A small network was shown many inputs. Here are its activations along a few directions, one row for each input.
Each table varies a few parts of the input and shows all the possible inputs, shuffled.
Descriptions start from the smaller parts, as in this example, which fits no table here: ring(5) and (point or line(9) or (values(2) and line(6))).
Shared parts are said once, and a part with two or three values counts as separate values.
In the rows, zero is written as 128.

Other details of the inputs shift rows strongly along two fixed directions, in all tables alike. That doesn't count.

Table:
x1: [136 148 143 112 125 169 129 124  87  72 144  97 110]
x2: [140 159 148 108 148 168 123 117  97  69 143 112 113]
x3: [104 142 106 163 153 116 113 154 159 226  93 126 158]
x4: [124 128 167 115 127 135 132 113  85  75 148 102 113]
x5: [182  97  99 116  71  88 140 120 161 131 121 167 162]
x6: [ 34  97 171 165 186 207  60 175 137 195 119  87  59]
x7: [ 26 138 143 135 191 134  85 132 117 202 136  38  92]
x8: [155  96  92 131  61  98 166 132 158 120 136 175 157]
x9: [182 107 105 126  92  90 157 121 149 125  95 189 162]
x10: [191 123 110 132  78 103 142 144 145 121 110 171 176]
x11: [162 107 100 122  84  99 165 125 164 111 138 188 158]
x12: [144 151 141 115 135 168 122 119  94  71 148 105 115]
x13: [136 137 162  96 140 129 121  98 110  79 156 108  98]
x14: [132 142 170 115 142 134 126 102  96  82 146 120 113]
x15: [132 135 151  97 148 122 123 102 105  82 145 113  86]
x16: [176 102 113 129  77  93 145 126 141 124 113 177 177]
x17: [143 159 140 108 150 165 128 114  95  64 131 117  99]
x18: [105 141  97 164 157 111 117 152 158 223  79 131 147]
x19: [142 145 163 121 130 147 132 127  87  73 145  95 111]
x20: [ 71 115  85 162 138 109 127 146 170 225 129 129 148]
x21: [ 73 120  82 157 154 103 135 145 173 219 114 142 134]
Each input here is: point or (line(4) and line(5)).
Question: Change only the line(4) part in x16. List by row number the other rows that result.
Answer: x4, x9, x14

Table:
x22: [139 119 135 130 116 133 124 136 132 126 128 137 135]
x23: [137 124 122 118 123 112 134 121 131 127 124 132 128]
x24: [135 124 126 124 126 115 132 119 134 125 127 139 131]
x25: [139 117 127 125 115 134 121 132 132 125 122 133 131]
x26: [107 154 166 113 161 147 126 104  91  64 169  91  82]
x27: [ 73 122  93 155 150 105 108 145 164 249 100 113 151]
x28: [132 127 117 125 116 116 136 123 133 125 137 128 134]
x29: [134 122 130 127 123 110 138 123 127 126 124 135 131]
x30: [151 149 118 125 125 128 130 127 118 127 112 125 148]
x31: [135 125 132 125 119 114 133 124 132 128 135 133 139]
x32: [115 145 182 119 158 166 113 116  88  67 160  95  83]
x33: [136 124 122 119 124 115 130 119 133 126 129 135 131]
x34: [114 143 176 113 160 165 111 112  89  64 154  96  78]
x35: [106 154 160 106 159 151 127 102  87  65 169  89  83]
x36: [136 122 124 120 118 111 134 121 129 127 125 127 131]
x37: [134 123 129 128 123 114 133 120 129 125 128 138 135]
x38: [135 127 131 129 123 115 134 123 133 127 133 138 135]
x39: [134 121 130 124 118 110 136 124 126 127 126 130 134]
x40: [140 122 132 129 124 135 125 133 138 125 124 144 127]
x41: [137 122 119 128 119 136 129 135 136 122 129 137 127]
x42: [134 121 119 126 113 139 132 134 132 124 127 132 132]
x43: [128 126 121 126 116 117 141 125 128 124 136 133 138]
x44: [135 120 127 138 119 134 133 137 133 122 128 140 131]
x45: [129 128 115 122 115 119 139 122 131 125 135 130 135]
x46: [137 117 133 133 120 133 124 133 131 124 121 142 130]
x47: [133 122 121 130 122 139 135 134 135 121 124 143 128]
x48: [140 118 125 124 120 134 121 131 134 125 122 139 127]
x49: [137 115 133 130 115 132 123 134 129 125 123 136 134]
x50: [ 71 173 146 144 191 152 100 132  96 170 124  65 115]
x51: [138 118 130 128 122 130 128 134 133 123 115 141 123]
x52: [137 115 133 129 114 129 127 137 127 125 119 134 130]
x53: [150 151 120 129 133 128 132 128 121 125 110 135 145]
x54: [139 116 127 125 114 130 125 134 130 126 118 130 127]
x55: [134 122 116 125 119 140 132 134 134 123 126 139 128]
x56: [141 122 127 124 121 135 123 133 137 126 126 140 128]
x57: [130 127 122 132 121 115 140 124 132 123 136 136 134]
x58: [152 151 115 124 130 128 130 127 120 126 112 131 145]
x59: [150 149 124 133 130 127 133 129 117 125 112 134 148]
x60: [ 42 150 137 150 187 136 103 133 119 193 141  67 106]
x61: [135 119 127 134 114 133 131 138 131 123 130 134 134]
x62: [128 130 117 125 124 119 142 122 134 122 132 140 131]
x63: [ 66 128  90 164 152 109 122 148 161 242 105 123 150]
x64: [132 121 124 135 119 138 135 136 130 122 126 142 131]
x65: [136 128 128 124 126 116 133 121 137 126 131 140 132]
x66: [134 121 130 125 119 113 131 122 128 126 130 132 138]
x67: [132 119 125 131 114 137 134 137 129 123 128 135 135]
x68: [137 126 126 121 118 116 131 121 134 128 134 130 136]
x69: [132 129 115 123 121 116 137 122 135 124 136 133 131]
x70: [135 122 123 133 122 135 132 135 137 121 127 141 127]
x71: [ 52 141 150 151 188 153  95 141 114 184 123  76  93]
x72: [138 128 124 119 124 116 131 121 136 128 133 136 132]
x73: [140 118 125 123 120 131 125 134 132 125 117 137 123]
x74: [135 124 126 123 126 111 137 122 131 125 122 137 128]
x75: [141 120 129 126 115 135 123 133 135 127 127 133 132]
x76: [137 121 121 129 113 135 129 135 134 123 129 130 131]
Question: Changing only one part turns x48 into x25. The same change can be made to x58. Which row results?
Answer: x30
Question: Changing only one part turns x61 into x76. The same change can be made to x39. Which row results?
Answer: x36
Question: What do these inputs look like to the network?
Answer: ring(5) and (point or (values(2) and line(5)))
Question: Change only the values(2) part in x39. List by row number the other rows that result.
Answer: x52
Question: Which other rows agree with x46 in the ring(5) part? List them by row number.
Answer: x29, x32, x37, x38, x44, x57, x59, x63, x64, x71
Question: Change only the line(5) part in x33. List by row number the other rows that result.
Answer: x23, x35, x69, x72
